arr =
[[125 147 148 151 107]
 [126 145 146 149 109]
 [128 137 138 140 117]
 [125 146 147 150 108]
 [126 145 146 148 109]
 [129 108 107 105 149]]
Indices start at 0.
Report the entry directly above 137.
Answer: 145
Report the entry in the bottom-right corner.
Answer: 149
Report the top-left entry.
Answer: 125
The entry in row 0 and column 1: 147
Report the entry directly below 138.
Answer: 147
The entry in row 2 and column 2 is 138
The top-right entry is 107
Report the entry in row 0 and column 2.
Answer: 148
The entry directly below 151: 149
The entry at row 1, column 0: 126
Report the minimum.
Answer: 105
Report the bottom-left entry.
Answer: 129

[[128 126 131 129 128 129 126 127 129 127 127 128 128 129 132]
 [117 127 116 116 121 136 131 113 129 123 116 137 109 110 128]
 [139 133 139 140 134 118 126 143 129 134 139 117 147 148 126]
 [137 131 136 138 131 120 128 141 128 133 137 119 144 146 125]
 [117 118 115 113 120 144 137 111 123 119 117 144 108 104 127]
 [117 126 116 115 121 137 131 113 128 122 116 138 110 110 129]
 [138 135 138 141 135 116 121 142 131 134 137 117 146 147 129]]
The entry just right of 109 is 110
Find the last entry, reading row by row.
A: 129
The entry just left of the largest entry: 147
The entry in the top-left corner: 128
The top-right entry: 132
Find the entry in the bottom-left corner.
A: 138
Find the last entry of the largest entry's row.
A: 126
The largest entry -> 148
The smallest entry in the last column -> 125
The top entry of the column that holds the smallest entry is 129
Find the first entry of the largest entry's row.
A: 139
The entry just right of the centre entry: 128
Find the centre entry.
A: 141
Find the entry directly above the centre entry.
A: 143
Find the fifth entry in reading order.
A: 128
Find the entry just right of the smallest entry.
A: 127
Find the fourth entry from the end, reading row by row.
A: 117
Find the second entry from the end, reading row by row.
A: 147
Find the entry just left of 122.
A: 128
Find the second entry on the main diagonal.
A: 127
Find the entry just left of the centre entry.
A: 128
The smallest entry in the last row is 116
The 3rd entry in reading order -> 131
Find the second smallest entry.
A: 108
Find the 5th entry from the end, reading row by row.
A: 137
The entry directly below the largest entry: 146
Find the entry just right of 143.
A: 129
Find the first entry in the row that holds the smallest entry.
A: 117
The third entry from the end, reading row by row: 146

grid =
[[122 129 113 122 124 132 124 137 129 132 125 125 136 116]
 [131 133 135 118 126 130 130 127 128 123 125 136 135 132]
 [121 123 155 125 134 125 122 123 122 139 125 142 125 122]
 [126 132 138 119 121 141 138 132 129 121 125 126 136 138]
 [126 119 129 127 127 138 107 121 136 136 125 133 118 128]
 [121 114 123 141 126 139 131 129 133 130 125 139 115 146]
 [132 122 124 126 125 122 139 124 131 124 125 127 141 140]
 [130 127 136 127 136 127 128 140 117 129 125 132 135 127]
 [150 126 124 139 134 121 124 123 138 121 125 129 138 129]
 [127 123 136 142 137 147 122 133 135 134 125 123 127 123]
 [129 107 130 130 123 126 131 119 123 135 125 132 118 136]
 [124 123 119 129 133 125 124 126 133 134 125 126 139 133]
 [126 116 129 128 116 128 132 115 141 130 125 131 127 132]]
Find the top entry of the column that holds the largest entry.
A: 113
The third largest entry: 147
The smallest entry in the last row -> 115
The largest entry in the first column is 150
Find the top-left entry.
A: 122
The bottom-right entry is 132
The top-right entry is 116
Find the last entry of the largest entry's row.
A: 122
Find the largest entry in the first row.
A: 137
The largest entry: 155
Find the entry directly below the largest entry.
A: 138
The third-last entry, reading row by row is 131
The bottom entry of the column that holds the largest entry: 129
The second-last entry, reading row by row: 127
Find the bottom-left entry.
A: 126
The entry just right of the largest entry is 125
Find the 3rd entry on the diagonal from the top-right corner.
A: 142
Find the entry just left of the largest entry.
A: 123
Find the largest entry in the last row.
A: 141
Find the 2nd entry, reading row by row.
A: 129
Find the largest entry in the last column.
A: 146
Find the 2nd entry on the main diagonal.
A: 133

X =
[[108 135 122 129 109 128 127 125 122 129 122 127 125 129]
 [145 127 126 132 142 128 129 128 126 132 129 129 126 126]
 [144 145 122 144 136 128 129 132 108 128 134 127 126 132]
 [109 125 118 119 121 130 129 127 135 120 108 124 132 103]
 [119 142 114 139 121 128 127 126 113 125 120 132 125 118]
 [135 116 135 104 132 127 127 131 145 126 123 118 132 117]
 [143 129 129 120 133 128 129 131 127 131 133 118 130 134]
 [145 126 126 126 138 128 129 127 131 149 134 123 126 136]
 [122 133 128 132 114 129 128 127 119 132 136 129 125 145]]
Read off the first entry, reading row by row.
Answer: 108
The entry in the bottom-right corner -> 145
The top-right entry -> 129
The 3rd entry on the main diagonal is 122
The bottom-left entry -> 122
The entry just right of 149 is 134
The largest entry in the first row: 135
The first entry in the row that holds the largest entry -> 145
Read off the last entry of the largest entry's row.
Answer: 136
Read off the entry directly below the largest entry.
Answer: 132
Read off the top entry of the column that holds the largest entry.
Answer: 129
Read off the third entry in reading order.
Answer: 122
Read off the last entry in the row that holds the smallest entry.
Answer: 103
The entry just left of the largest entry: 131
The 2nd entry on the diagonal from the top-right corner -> 126
Read off the first entry of the smallest entry's row.
Answer: 109

a =
[[127 130 126 130 128 127 127 128 120 129 130 126 128 137]
 [118 129 127 124 128 125 125 120 127 121 131 129 117 106]
 [128 126 121 125 128 129 131 128 132 116 129 127 114 118]
 [123 130 120 126 128 129 129 139 132 126 132 129 126 133]]
Counting starts at 0.
The entry in the top-left corner -> 127
The entry at row 0, column 2 -> 126
Which number is the entry at row 1, column 1?
A: 129
Which number is the smallest entry?
A: 106
The largest entry is 139
The entry at row 1, column 0: 118
Which number is the entry directly below the smallest entry?
A: 118
The entry directly above 116 is 121
The bottom-left entry is 123
The entry just right of the largest entry is 132
Which number is the entry directly above the largest entry?
A: 128
Which number is the entry in row 2 and column 0?
A: 128
Which number is the entry at row 0, column 1?
A: 130

m = [112 109 140 107 122 115 142 116 143 116]
The entry just right of 143 is 116
The entry just left of 143 is 116

Read these off the array that follows.
1) What is the entry in the bottom-left corner?
2) What is the top-right entry?
3) What is the entry in the bottom-right corner?
4) What is the 2nd entry on the diagonal from the top-right corner?
5) What is the first entry in reading order?
[[121 124 131 128 126 130 127]
 [152 138 129 125 122 116 127]]
1) 152
2) 127
3) 127
4) 116
5) 121
